These are the activations of a small neural network, seen along a few directions. Each row is one input.
Each table varies a few parts of the input and shows all the possible inputs, shuffled.
A made-up example of a description, with smaller parts first: one of 8 places around a ring, together with either a single point or one of 11 places along a line or (one of 3 separate values, together with one of 4 places along a line).
Shared parts are said once, and a part with two or three values counts as separate values.
(in the rows, 128 means zero)

Other details of the inputs shift rows strongly along two fixed directions, in all tables alike. That doesn't count.

A family of inputs:
row 1: [123 113 135 127 100 121 124 141 158 128 116 119 134 139 145 137 130]
row 2: [124 130 127 134 138 131 129 129 133 124 122 135 127 125 142 130 141]
row 3: [131 121 144 104  95 132 110 123 143 141 123 105 136 115 126 124 129]
row 4: [128 116 148 101  96 138 115 111 138 139 124 113 132 113 129 120 133]
row 5: [106  86 136 106  37 120 109 120 174 141 123 124 160 156 151 101 118]
row 6: [143 140 109 145 152 118 149 136 107 116 127 138 113 141 119 149 123]
row 7: [138 154 155  92 171 161 115 108 130 143 107 100 106  48 121 136 160]
row 8: [125 135 134 131 145 129 123 138 130 132 126 125 132 123 136 123 125]
row 9: [129 151 115 144 168 136 130 122  93 130 151 136 127 124 114 116 128]
row 10: [129 147 117 146 164 135 127 133 102 128 150 130 129 131 113 121 120]
row 11: [140 142 115 137 161 130 150 124 105 115 124 143 106 124 119 148 133]
row 12: [125 127 100 164 132 108 139 142 103 114 164 152 141 182 114 117  98]
row 13: [138 128  99 162 127  98 143 137  90 107 167 150 134 182 102 128  98]
row 14: [138 143 113 137 157 132 135 115  93 118 153 135 117 125  97 128 125]
row 15: [111  83 149 107  27 111 105 139 181 145 122 110 163 166 151 109 107]
row 16: [113  85 143 108  51 115 131 125 171 131  98 138 142 151 157 123 126]
row 17: [125 151 132  95 155 173 104 116 149 150 117  89 113  58 108 127 152]
row 18: [133 123 134 128 127 124 135 125 129 116 124 134 120 125 133 143 135]
row 19: [131 128 113 163 142 105 144 128  78 113 163 158 132 172 113 117 104]
row 20: [129 149 130 106 166 170 124 123 146 143  97 107 110  69 130 139 155]
row 21: [144 138 114 167 152  87 148 148  83 106 155 149 129 175 118 139 101]
row 22: [140 149 141 105 161 160 118 119 142 137 103  98 105  61 125 151 162]
row 23: [124 138 133 129 147 126 124 128 124 132 127 130 131 121 138 119 134]
row 24: [120 112 143 116 110 132 125 120 150 129 110 130 126 117 143 130 142]
row 25: [122 112 128 119  92 124 130 138 160 133 104 120 131 138 144 136 124]
row 26: [128 124 107 173 139 100 147 152 108 103 148 159 136 184 135 133 107]
row 27: [130 135 129 145 157 114 139 127  97 119 140 147 123 135 124 123 122]
row 28: [131 146 107 145 168 133 149 130 107 120 126 146 115 127 128 137 134]
row 29: [109  79 144 104  32 117 113 116 170 137 120 128 155 154 144 103 118]
row 30: [131 155 148 100 169 161 109 127 144 149 108  91 112  59 125 134 153]
Each input here is: one of 5 places along a line, together with one of 6 places around a ring.
Changing only the place on the ring of 6 turns row 25 into row 20. The same change can be made to row 15. Which row results?
> row 10
Which other rows does row 3 become when the place on the line of 5 takes its other values? List them by row number.
> row 6, row 13, row 21, row 22
Which other rows does row 27 become when the place on the ring of 6 takes its other values? List them by row number.
> row 7, row 8, row 21, row 23, row 30

A family of inputs:
row 31: [115 112 151  93  83 151  92 101 152 146 141 105 147 104 118  94 133]
row 32: [140 106  97 161  87  85 161 139  95 103 154 161 134 213 111 141  85]
row 33: [125 159 107 165 205 127 148 145  94 119 138 151 117 137 127 130 124]
row 34: [108 127 144  93 100 156  87 123 163 166 128  95 154  99 133  88 125]
row 35: [124 159 133 121 193 166 121 117 128 134 114 115 103  64 129 136 166]
row 36: [131 161 139 125 200 157 126 134 122 140 110 113 110  76 128 134 143]
row 37: [113 105 164 102  88 138 108 127 177 143  97 108 136 104 158 127 147]
row 38: [116  84 131 113  26 108 119 157 192 139 105 110 158 178 154 126 100]
row 39: [139 146  76 187 185 103 177 124  52  95 161 189 114 181 106 132 110]
row 40: [110 113 137 103  94 152 112 120 182 142  96 115 136 101 159 125 156]
row 41: [126  77 154  98  15  92 125 124 161 136 108 127 155 170 159 120 112]
row 42: [126  88 122 164  71  64 159 139 100 103 145 178 146 224 140 122  86]
row 43: [131  97 122 170  76  63 140 159 115 105 155 156 157 229 151 132  89]
row 44: [132 140  96 166 158 109 142 117  51 116 192 158 134 174  85 101  93]
row 45: [122 103 166  94  91 141 114 113 167 137  96 117 129  93 149 127 149]
row 46: [150 142  88 182 167 104 163 143  70  90 170 160 113 184  92 154  99]
row 47: [138 159 120 117 178 171 119 128 135 137 119  92  99  70 105 154 157]
row 48: [127  97 154  92  59 120 108 124 180 131 109 106 139 118 140 133 133]
row 49: [105  68 152 110  28 103 125 124 180 122 110 146 154 168 170 115 121]
row 50: [128 101 149  87  59 120 117 116 166 141 104 108 134 119 134 129 129]
row 51: [146 156 146 105 178 155 120 112 114 132 118 108 104  64 119 145 158]
row 52: [146 153 103 183 180  90 153 163  71 108 159 153 132 186 123 137  93]
row 53: [128 176 108 130 220 176 133 127 119 140 111 123 106  67 122 132 159]
row 54: [135 161 119 120 200 174 133 103 114 125 114 131  98  60 116 139 168]
row 55: [109 116 152  94  82 154  83 114 168 159 132  92 152  99 131  94 138]
row 56: [139 169 125 121 192 149 120 138 128 139 120  96 111  76 111 141 140]
row 57: [143 146  97 185 170  87 146 155  81  98 172 147 123 179 106 145 104]
row 58: [131 164 133 105 199 171 133  96 108 140 108 123  90  48 111 132 167]
Changing only one part turns row 37 into row 42. The same change can be made to row 47. Which row results?
> row 32
What is each input in this table made of?
> one of 4 places along a line, together with either a single point or one of 6 places along a line
List by row number the other rows that have the place on the line of 4 in common with row 56.
> row 33, row 34, row 36, row 38, row 52, row 53
Start at row 54 and move only the place on the line of 6, one step at a time. The first step leads to row 49. Which rows follow, in order?
> row 45, row 51, row 48, row 46
Which other rows does row 31 become when the place on the line of 4 takes its other values? List them by row number.
> row 34, row 44, row 55

A family of inputs:
row 59: [139 176 108 132 203 169 120 124 102 137 142 107 109  77  89 127 142]
row 60: [133 129  97 192 167  77 152 129  46 101 189 189 139 215 105 125  84]
row 61: [121 131 138 115 137 148 128 131 153 133 101 119 119  95 142 131 146]
row 62: [123 106 148  95  78 136 126 124 169 136  95 114 127 110 142 128 137]
row 63: [120  99 109 166  95  83 136 125  98 107 174 167 151 211 120 112  92]
row 64: [119 111 151 107  92 136 117 134 172 139  97 110 133 113 158 131 145]
row 65: [119 104 157  91  74 132 104 120 163 152 110 108 151 120 148 110 124]
row 66: [154 190  94 152 248 154 161 117  57 112 139 143  82  84  88 152 149]
row 67: [132 164 111 138 185 138 126 131  99 140 145 120 120 115 105 124 122]
row 68: [130 110 154  96  77 127 117 128 168 134 103 105 132 108 142 132 138]
row 69: [128 129 138 127 130 124 122 141 147 125 117 119 129 120 144 135 137]
row 70: [117  79 113 158  47  76 126 140 129 111 171 158 168 238 132 117  77]
row 71: [135 132 143 109 123 142 128 124 138 133 107 110 113  93 132 138 147]
row 72: [122 132 130 114 134 151 129 125 151 134 101 123 121  95 145 131 152]
What is each input in this table made of?
> either one of 6 places around a ring or (one of 2 separate values, together with one of 4 places along a line)
Start at row 63 and move only the place on the ring of 6, one step at a time. The first step leads to row 70. Which rows follow, in order?
> row 59, row 67, row 65, row 60
Which other rows does row 66 become when the place on the line of 4 takes its other values? List them by row number.
> row 62, row 68, row 71

A family of inputs:
row 73: [142 146 142 121 173 142 133 127 126 117 113 116  96  82 124 162 154]
row 74: [132 147 142 134 191 139 135 123 114 114 121 129 100  88 129 146 151]
row 75: [144 158 127 132 185 134 135 139 117 129 105 124 113  92 139 152 150]
row 76: [131 159 139 128 210 160 129 118 122 119 116 125  92  63 122 150 166]
row 77: [125 110 109 147 112 116 155 137 131 115 114 156 125 170 135 137 116]
row 78: [129 110 145  96  75 121 120 142 184 140  84 109 136 123 171 144 141]
row 79: [124 102 139  90  75 143 132 124 180 141  78 112 122 112 145 143 140]
row 80: [119 113 141 107 105 133 139 122 149 136  88 132 122 117 150 129 133]
row 81: [130 118 128 112  91 146 113 117 141 139 136 107 139 123 125 126 130]
row 82: [140 183 111 120 221 174 119 124 107 138 139  93 100  53  81 136 141]
row 83: [133 120 112 129 104 117 128 113 121 120 147 132 132 141 112 125 123]
row 84: [136 115 117 153 121  94 164 141 100 111 120 162 127 175 132 139 103]
row 85: [121 109 160  88  80 133  98 128 169 154 110  97 151 110 133 104 116]
row 86: [111 104 133 108  79 123 117 108 148 130 133 138 145 135 133 105 131]
row 87: [122 117 108 154 129 107 164 137 112 111 125 170 125 178 134 133 108]
row 88: [139 132 115 136 118 104 133 117  99 116 156 141 128 154 108 125 115]
row 89: [115 105 142 100  63 136 101 127 174 152 120  92 143 122 134 120 130]
row 90: [139 121 115 153 119  89 140 121  86 111 162 156 140 172 112 114 103]
row 91: [142 184 133 125 224 166 114 114  85 147 137 101 100  53  90 130 153]
row 92: [128 123 118 159 125 106 138 129  83 118 168 155 145 182 125 108  99]
row 93: [113 109 127 121  90 133 107 136 162 136 132 115 149 140 126 106 112]
row 94: [125 132 106 165 145 101 152 150 120 112 127 160 134 171 154 138 122]
row 95: [130 123  98 170 124 114 136 135  92 110 172 154 143 188 116 119 104]
row 96: [133 133 118 141 125 106 130 147 112 123 155 128 139 165 108 122  91]
row 97: [122 118 130 125 110 112 130 110 111 125 145 141 139 143 125 105 120]
row 98: [114 114 144 115 102 124 114 130 144 143 133 118 148 137 132  97 105]
row 99: [117 127 101 176 142  96 143 150  91 108 178 169 147 198 111 104  83]
row 100: [124  93 156 103  71 127 119 132 189 124  96 110 128 118 151 150 145]
row 101: [140 136 120 126 145 127 153 132 115 124 108 136 103 123 122 152 127]
row 102: [118 110 153  92  63 130 100 126 167 155 118  93 142 123 136 117 127]
row 103: [122 128 117 168 135  96 138 138  85 121 168 150 141 185 121 107  98]
row 104: [116 101 138  90  63 143 100 102 176 143 116 109 142 106 133 110 144]
row 105: [116 130 106 175 142 102 138 140  87 116 174 162 140 187 116 110 102]
row 106: [137 167 118 127 202 164 131 132 136 134  98 114 103  70 138 150 168]
row 107: [108 105 145  98  75 151  93 121 180 155 114  96 144 106 138 109 141]
row 108: [135 147 131 141 187 149 134 129 126 110 120 128  98  90 121 155 158]
row 109: [142 148 145 130 187 137 132 128 113 116 115 122 101  83 122 156 152]
row 110: [135 125 146 110 110 140 111 114 124 143 130 116 141 114 127 114 129]
row 111: [137 130 105 154 129 103 150 155 127 113 121 143 131 169 149 152 122]
row 112: [146 156 117 139 163 135 130 121  81 123 160 128 122 131 103 131 121]
row 113: [134 168 130 121 200 156 130 128 127 138  98 116 106  65 146 143 163]
row 114: [109 101 150  96  68 150 101 112 163 146 124 119 152 120 146 103 136]
Changing only one part turns row 88 into row 83. The same change can be made to row 102. Which row results?
> row 89
What is each input in this table made of?
> one of 6 places around a ring, together with either one of 3 separate values or one of 4 places along a line
Which other rows does row 100 become when the choice among 3 separate values takes its other values? List them by row number.
> row 79, row 111
